These are the activations of a small neural network, seen along a few directions. Each row is one input.
Each table varies a few parts of the input and shows all the possible inputs, shuffled.
A made-up example of a description, with smaller parts first: one of 3 separate values, together with either a single point or one of 9 places along a line or (one of 6 places along a line, together with one of 8 places around a ring).
Shared parts are said once, and a part with two or three values counts as separate values.

Other details of the inputs vary at random and push rows far along three fixed directions, the same in every table; ignore that.

Rows:
r1: [ 73 -32 -90 -25  13  50 -30  69  -1 -44  63 -51  18]
r2: [ -4   7  10 -21   9  -4  13   5 -19  -4   9  10 -20]
r3: [ -6  12  -2   4 -10   4   2  -4  -1   4   0  -2   2]
r4: [ 16 -95  36 -33 -33 -44 -21  36  -8   2 -44  27  27]
r5: [ 0  0  5  2  3 -1  7 -9  4 -2  3  0  0]
r6: [ 1  9  0  2 -7  2  6 -4  3 11  0  0  0]
r7: [-1  3  2 -3 -2  2  9 -9 12  4  9  2 -7]
r8: [ -4   0  -3  -5  -6   6  10 -13   6  -3   0  -1  -6]
r9: [-4  4  5 -7 -7  5  7 -6 11 10 10  2 -3]
r10: [-10   6   2  -9 -12  12   5 -10   5   6   4  -2  -2]
r11: [-7 12 -2  2 -9  9  0 -7  0  3  0  2  1]
r12: [ -8  12  13 -25   4   1  10  11 -14   7  11  14 -20]
r13: [-1  9  3 13  3  0 -1 -7 -4 -3 -4 -6  3]
r14: [-3  4  6  5 -1  3  5 -3  4 12  6  1  1]
r15: [ 4  6 -3  5 -3 -1  9 -7  3  6 -1  1 -3]
r16: [-2  6 -7  4 -4  5  5 -9  5  2  0  6 -7]
r17: [-24  35 -20  78  71 -51 -80  38   1 -23 -66 -11  -3]
r18: [-8  3  0 -8 -9  8  5 -6 11  8  2  2 -6]
r19: [ 12 -89  47 -52 -10 -50 -13  47 -25  -5 -36  37   5]
r20: [ -2   5  -7   5  -4   5   7 -12   1  -4  -2   3  -4]
r21: [ -3   5   5   6   7   0   1 -10  -2  -1   3  -4   6]
r22: [-1 10 -2  8 -2 -1  3 -9 -5 -1 -4 -6  4]
r23: [ 0  6 -7  8 -4  0  8 -8 -1 -4 -3 -1 -2]
r24: [-3  5  8 -3 -1  4  5 -4  9 10  7  3  1]
r25: [ 0  1  2 10  5 -1  5 -4  3  6  2  1 -2]
r26: [-6  6  7  8  1  2 -1 -4 -1  7  3 -4  5]
r27: [ -7   7  -4  -3  -8   8   6 -13   1  -4   0  -1   1]
r28: [-5  9 -4  1 -8  7  2 -5  5  6  1  6 -4]
r29: [-4  1 -3 -5 -5  5  9 -9 11  3  1  2 -9]
r30: [-14  32 -19  85  73 -57 -70  31  -9 -28 -66 -17  -1]
r31: [ -7   5  -1  -7  -9  10   8 -15   3  -3   3  -4  -2]
r32: [ 1  2  3  5  8  0  7 -7  6  6  6  2  0]
r33: [ 2  7  5  4 -4  5  5 -4  4 10  3  1 -1]
r34: [ 0  6 -6  5 -7  1  9 -6  4  3  0  3 -5]
r35: [-3 12  1  5 -6  2  2 -4 -2  7 -2 -4  4]
r36: [-7  7  7 -6 -8  6  3 -8  6  6 10 -2  1]
r37: [ -9   9  -1  -4 -10  10   3  -8   4   4   2   1   1]
r38: [ 4  4  3  7  0  2  7 -6  4  6  0  2 -3]
r39: [ 69 -30 -90 -14  11  42 -32  71  -8 -44  45 -46  20]
r40: [-6  8 10 -2 -2  6  2 -7  4  7  8 -2  4]
r41: [-2  4  7 -1  1  5  7 -6  7 12  9  2  2]
r42: [  1   0   4   6   7  -1   8 -11   1   0   3   0   2]
r43: [ -3   4  -6  -2  -5   7  10 -10   9   3   1   5  -7]
r44: [ -5   8  -4   2  -8   7   3 -12  -3  -5  -1   0   1]
r45: [ 0  2  5  1  3  1  7 -6  9  4  6  3 -2]
r46: [-5  4  3 12  5 -2 -1 -7 -5 -1  0 -6  5]
r47: [-10  11  16 -30  -1   4   9   5 -20   7  15  10 -17]
r48: [-5  7  8  2  3  4  1 -7  1  8  6 -2  6]
r49: [  18 -102   40  -23  -17  -48  -19   30  -13   -6  -43   22   28]
r50: [-2 10  6  7 -3  5  0 -4 -1  6  0 -3  3]
r51: [ 4  4  1 12  3  0  5 -7 -1 -2 -3 -2 -1]
r52: [ -1   0   1  -1  -1  -1   8 -11   6  -3   5  -1  -4]
r53: [ -6   9  12 -27   3   0  10   1 -23  -2  14   8 -16]
r54: [ -3   3  -6  -1  -6   6  10 -13   4  -3  -1   2  -4]
r55: [ -4   7   6   1   1   3   4 -11   1  -2   6  -3   4]
Each input here is: one of 5 places around a ring, together with either a single point or one of 10 places around a ring.
- The inputs of r6 and r35 match in every part but the place on the ring of 5. If r14 is changed in the same way as r6 into r35, which row does it become? => r26
- Change only the place on the ring of 5 in r31. List by row number the other rows that result. => r8, r10, r18, r29
- List by row number the other rows that have the place on the ring of 5 in common with r16. => r7, r15, r19, r25, r29, r32, r34, r38, r43, r45
- Start at r30 and move only the place on the ring of 10, one step at a time. The first step leads to r23. Which rows follow, in order? => r20, r54, r8, r52, r5, r42, r49, r51
- List by row number the other rows that have the place on the ring of 5 in common with r44. => r1, r13, r21, r22, r27, r31, r39, r46, r53, r55

Rows:
r56: [ 4 10 -6  1 11  4  1  3 -6 -4 11 -5 -3]
r57: [-68  27  92  13 -13 -45  35 -71  -5  36 -45  46 -16]
r58: [ -1  12 -11  -4   5   7  -2   8  -2  -2   5  -1 -10]
r59: [ 0 11 -9 -3  8  7 -2  7 -1 -2  7 -1 -9]
r60: [  1   7 -17   9  -6  11  -5  -5   7  -5   1  -7   7]
r61: [  2   5 -18   9  -4  10  -4  -4  12  -4   1  -6   3]
r62: [ 2  8 -8  0 12  6  1  5 -2 -3 10 -1 -8]
r63: [ 1  9 -6  0 11  7  0  5 -7 -3 11 -3 -5]
r64: [  1  12 -11  -3   5   4  -1   6  -1  -4   6  -4  -8]
r65: [  9   5 -13  15  -2   9   2  -5   4  -2   2 -10   6]
r66: [ 3 10 -6  0  8  4  0  3 -6 -5 11 -6 -4]
r67: [  2   2 -15  10   0   9  -3  -7  12  -5   3 -11   5]
r68: [ 0 11 -7 -2 10  8 -2  6 -6 -3  9 -2 -6]
r69: [ 5  8 -1  9  8  8 -6  6 13 13 15 -9  7]
r70: [ 3 11 -9 -1  6  3  0  5 -1 -4  8 -5 -8]
r71: [  36 -100   41 -114 -117   48   96  -45   13   35   54   29   23]
r72: [ 4  9 -7  1 12  3  2  4 -1 -3 11 -4 -6]
r73: [ 21 -95  35  -4   6 -58 -60  62  -7  -4 -52  10  41]
r74: [-75  43  86  31  -1 -58  16 -64  -5  29 -62  39 -19]
r75: [  5   6 -17  13  -5   9  -1  -4   4  -1   0  -8   5]
r76: [ -1  14 -10  -4   4   8  -3   8  -7  -2   6  -3  -7]
r77: [ -2  13 -11  -3   2   6  -3   7  -6  -5   6  -4  -6]
r78: [-1 12 -8 -3  7  8 -3  7 -6 -3  8 -3 -6]
r79: [  9   3 -15  15   0   7   3  -5   9  -2   2  -8   3]
r80: [  1   4 -13  10  -2  11  -4  -8   7  -6   3 -13   8]
r81: [  6   4 -19  13  -4   8   0  -3   9  -1   0  -6   2]
r82: [  18 -103   30  -18    2  -70  -62   67  -23  -22  -69   19   29]
r83: [ 1  9 -8 -2 11  7 -1  6 -1 -2  9 -1 -9]
r84: [  7   4 -12  13   0   8   0  -8   6  -4   4 -13  10]
r85: [ 4  8 -7  1 13  4  3  4 -2 -3 11 -2 -6]
r86: [ 4  9 -8  0  9  3  1  4 -1 -4 10 -5 -7]
r87: [ -1  12 -12  -3   4   5  -1   7   0  -4   5  -3  -9]
- The inputs of r71 and r84 match in every part but one. If r59 is changed in the same way as r71 into r84, which row does it become? => r78
- What do these inputs look like to the network? => one of 2 separate values, together with either a single point or one of 5 places around a ring or one of 10 places around a ring
- Start at r67 and move only the place on the ring of 5, one step at a time. The first step leads to r61. Which rows follow, in order? => r81, r79, r71
- Change only the place on the ring of 10 in r72. List by row number the other rows that result. => r58, r59, r62, r64, r70, r83, r85, r86, r87
- Change only the choice among 2 separate values in r60. List by row number the other rows that result. => r61
